These are the activations of a small neural network, seen along a few directions. Each row is one input.
Each table varies a few parts of the input and shows all the possible inputs, shuffled.
A made-up example of a description, with smaller parts first: ring(5) and (point or line(11) or (values(2) and line(6))).
Shared parts are said once, and a part with two or three values counts as separate values.

A family of inputs:
x1: [ 29  33  29 -28  13 -24  51 -20  22 -15 -39]
x2: [-41  29  20   4 -24 -11  31 -21  55   1  35]
x3: [-56  25 -19  23 -21 -20 -31 -18  10  24  82]
x4: [-55  19 -44  40 -13  19 -52  61  82  16  79]
x5: [ 58 -14  -6 -27  40  53  11   8  -5 -28 -66]
x6: [ 55 -40 -24 -12  38  13 -14 -12 -54   7 -54]
x7: [ 51  15  16 -24  19   8  33  -9  11 -19 -67]
x8: [ 33  21  13 -15   4 -59  26 -48 -24  11 -34]
x9: [ 54 -57 -52 -22  20  87  18  37 -10 -33 -41]
x10: [-54  28  -3  26 -18   6  -3   4  68   0  60]
x11: [ -5  43  32 -14  -2 -24  55 -26  36   0 -12]
x12: [-43  23  15   4 -22 -33   1 -43   3  33  54]
x13: [-50  15 -55  42 -20  -7 -83  33  18  46  95]
x14: [  0  36  30 -10 -12 -50  27 -50 -11  28  12]
x15: [ 60   1  12 -17  20 -19   0 -37 -43  14 -50]
x16: [-44 -55  51  19 -16  -2 -45  53 -73 -29  -5]
x17: [-47 -50  57  19 -19  20 -15  74 -20 -61 -20]
x18: [ 56 -74 -72  -8  14  43 -10  15 -66   7 -29]
- The inputs of x7 and x15 match in every part but one. If x9 is changed in the same way as x7 into x15, which row does it become? => x18
- Describe the family of inputs behind these rows. => values(2) and (point or line(8))

A family of inputs:
x19: [-48 -18   4  29 -18  11 -53  59   9 -11  38]
x20: [ 72 -21 -19 -29  25  18  19 -16 -33   4 -56]
x21: [  6 -32 -51  16   3  53 -37  39   6  -6  26]
x22: [-20  67  66 -13 -14 -64  58 -51  31   1  -3]
x23: [-19  39 -20  12 -15 -23  -3 -27  28  34  53]
x24: [-26 -44   2  26 -14  40 -34  56 -10 -25  13]
x25: [-47  27  35  19 -27 -35  -5  -9  10   8  44]
x26: [-36  17 -41  25  -6   0 -30   9  28  24  68]
x27: [-13 -55   5   3   0  35 -18  44 -26 -27 -15]
x28: [ 13 -51   9  -8   2  17  -3  31 -42 -29 -46]
x29: [ 89   3  -3 -33  42  -1  42 -52 -23   6 -89]
x30: [-64   5  14  35 -20 -13 -30  27  12   1  56]
x31: [ 21 -45 -46  -7  17  47 -20  26 -10  -7  -3]
x32: [ 50  -2  48 -33  30 -12  48 -28 -44 -25 -97]
x33: [ 50 -41 -41 -14  18  29  -6  12 -25  -5 -35]
x34: [ 35 -28  31 -25  10   6  24   6 -51 -23 -65]
x35: [-15  59  -4  -5  -8 -34  20 -59  40  34  33]
x36: [ 12  77   9 -17  -2 -53  64 -69  52  34   3]
x37: [-44  48  53   1 -19 -45  17 -40  22   5  26]
x38: [-18  -5 -51  18  -2  23 -56  42  26   9  50]
- Describe the family of inputs behind these rows. => values(2) and line(10)
- The inputs of x21 and x24 match in every part but the values(2) part. If x38 is changed in the same way as x21 into x24, which row does it become? => x19
- Which other rows does x36 become when the values(2) part takes its other values? List them by row number. => x22
- Which other rows does x27 become when the values(2) part takes its other values? List them by row number. => x31
